A small network was trained on made-up records. Each row is its average activation on records with the value named, seen along a few directions.
Related values have similar rows: they may be neighbours, one step apart, or belong to one group.
In the rows, zero is written as 500.
Strong random noise was added to every row along 10 fixed directions; ignore it. To show where, here is one row again and again, with new noise each time:
[659 466 429 625 487 761 648 532 591 584 308 644 757 610 500 364 481 632
 327 697]
[873 573 404 442 438 558 483 564 489 714 171 578 629 572 408 551 429 307
 541 382]
[392 453 734 453 614 607 430 584 573 465 585 509 520 547 466 406 361 578
 557 667]
[780 437 576 601 668 704 663 776 300 402 353 347 500 123 478 583 359 208
 598 444]
[540 146 584 335 381 475 577 578 433 595 247 194 403 508 683 586 563 734
 474 237]
[637 477 481 474 247 474 605 471 325 432 631 510 296 194 615 495 503 475
 482 316]
[501 425 340 603 633 439 603 409 446 539 222 347 569 483 486 579 563 496
 494 587]
[584 443 492 435 678 672 634 558 361 564 204 257 713 355 603 554 446 403
 581 622]
[618 446 803 485 378 563 582 536 590 498 719 628 398 543 162 320 229 601
 348 548]
[453 493 571 439 544 228 215 398 571 574 363 565 235 746 344 561 543 360
 687 268]
[291 535 451 501 591 410 495 447 655 679 151 102 530 545 278 734 464 484
 458 422]
[237 460 414 379 722  64 232 289 489 597 249 256 367 687 476 713 601 441
 780 470]


Field MUKID:
nenag: [676 577 473 660 436 617 591 695 440 334 522 515 364 260 416 545 560 242
 496 323]
rari: [504 411 567 596 802 429 480 426 297 296 503 637 306 512 394 403 640 151
 635 446]
melo: [465  98 799 717 952 468 546 789 570 287 373 344 415 733 190 540 485 535
 496 536]
bizo: [567 595 639 633 430 867 682 495 588 527 320 486 525 475 347 455 577 226
 334 129]
guvi: [288 579 417 749 687 492 440 759 740 458 538 352 509 451 386 772 428 561
 394 411]
rupa: [677 479 287 551 547 519 508 654 346 408 327 550 387 357 749 609 738 308
 623 300]
morom: [584 458 714 455 476 575 640 339 443 519 421 519 350 528 236 344 408 329
 444 382]
gul: [645 705 568 360 207 746 760 408 359 474 668 461 617 182 562 415 418 399
 376 453]
lodiv: [314 421 357 446 611 323 449 553 614 602 555 278 864 716 499 667 494 887
 455 818]
musib: [ 66 582 250 633 422 396 382 386 781 560 340 302 544 648 592 693 736 701
 400 551]
sebu: [ 86 703 849 511 590 763 315 656 731 476 705 432 510 504 457 459 364 435
 507 430]
pup: [184 734 671 461 519 476 350 119 544 440 654 650 265 576 448 327 601 247
 573 391]
toso: [470 555 410 617 737 517 427 676 551 398 675 672 610 479 562 444 407 513
 603 890]
tupo: [328 598 610 518 366 754 540 580 666 459 679 483 405 401 561 455 480 619
 308 322]
molip: [217 668 417 525 388 559 487 426 572 461 852 541 555 459 546 452 545 603
 338 564]
Each value of MUKID is a pair of two hidden parts, and every pair occurs once (5 first parts, 3 second parts).
tupo and guvi share the first part; tupo and pup share the second. Which value has the first part of pup and the second part of guvi?
Answer: sebu
nenag and melo share the first part; nenag and musib share the second. Which value has the first part of musib and the second part of melo?
Answer: gul

Field TEVI:
zufi: [705 494 617 564 442 671 395 602 518 491 404 752 410 596 613 399 574 338
 584 184]
luro: [429 507 709 370 413 584 629 345 521 528 456 375 339 540 255 450 462 512
 393 510]
fibog: [469 221 550 347 467 508 608 131 247 448 257 466 413 725 659 266 833 491
 489 283]
poven: [661 462 445 177 338 338 555 368 459 743 551 447 719 650 491 499 389 660
 495 484]
vuri: [325 529 439 706 512 498 575 205 657 423 281 621 309 713 333 376 774 385
 375 434]
fepot: [671 561 654 527 552 661 592 539 286 339 661 599 424 281 563 395 490 245
 516 325]
sokud: [809 722 356 453 427 438 682 251 384 592 371 637 586 484 221 466 482 323
 512 653]
bik: [400 363 672 807 568 656 446 868 650 273 773 637 325 497 411 502 517 566
 481 461]
med: [263 717 609 511 741 663 328 657 510 390 696 501 541 245 526 503 297 342
 663 738]
vuruk: [456 264 666 380 558 351 603 426 316 497 531 362 213 430 451 435 447 560
 462 313]
pufak: [448 656 469 465 614 411 348 536 500 574 398 416 360 383 386 642 401 224
 611 354]
lam: [458 448 532 430 439 764 544 537 493 556 395 384 714 416 866 465 505 616
 531 603]
soka: [421 500 377 223 249 518 556 372 559 726 484 392 844 715 610 431 534 828
 354 693]
pozel: [760 507 414 607 426 281 531 513 529 621 396 437 531 473 330 654 337 468
 485 511]
buze: [220 382 808 473 467 676 455 662 702 387 747 481 448 537 561 443 462 721
 325 422]
The values of TEVI form 5 separate groups.
Which other values are in the same group as vuruk? Give them in the order they are listed.
Answer: med, pufak
Which other values are in the same group as vuri? Give them in the order they are listed.
Answer: luro, sokud
Which other values are in the same group as fibog? Give them in the order they are listed.
Answer: bik, soka
Which other values are in the same group as zufi? Give them in the order they are listed.
Answer: lam, pozel

Field KABUB:
lig: [258 306 705 468 722 278 389 558 487 363 748 396 475 520 684 514 406 769
 662 676]
leruk: [530 289 744 508 681 586 632 875 660 494 510 171 505 587 140 658 269 661
 304 400]
kup: [594 427 315 949 692 635 654 577 256 144 642 646 509 256 581 398 643 352
 531 756]
sipu: [500 344 647 645 259 645 662 591 601 454 679 474 463 407 517 477 361 808
 172 352]
kas: [578 241 633 672 850 341 520 658 352 307 292 318 309 582 240 616 596 364
 638 414]
lige: [742 496 594 352 380 336 474 525 443 550 797 487 506 404 424 509 190 610
 529 485]
koned: [489 571 486 639 448 498 443 397 696 367 485 740 384 578 453 344 586 476
 423 523]
riv: [571 258 648 803 871 697 701 646 425 303 481 702 451 609 391 337 628 310
 448 545]
tuga: [418 258 570 338 579 659 585 518 295 436 277 334 670 553 923 436 774 476
 614 550]
tik: [406 578 398 565 373 669 635 252 412 542 338 506 344 383 547 365 643 394
 313 371]
gavo: [292 691 520 576 402 785 329 571 643 533 362 607 249 366 599 442 656 298
 489 129]
lar: [ 39 524 645 486 346 730 352 643 859 534 555 405 344 533 536 536 420 765
 326 252]
mupu: [591 692 444 364 351 494 321 500 598 611 498 708 567 567 732 496 554 515
 710 603]
mosa: [437 357 843 327 602 825 631 375 401 440 626 672 615 678 512 132 536 503
 439 624]
fiv: [623 438 152 764 460 347 573 348 586 564 138 552 486 610 434 633 731 545
 474 470]
The values of KABUB form 5 separate groups.
Which other values are in the same group as kup? Give them in the order they are listed.
Answer: kas, tuga
Which other values are in the same group as mupu? Give them in the order they are listed.
Answer: koned, fiv
Which other values are in the same group as lig? Give them in the order they are listed.
Answer: sipu, lige
Which other values are in the same group as leruk? Give them in the order they are listed.
Answer: riv, mosa
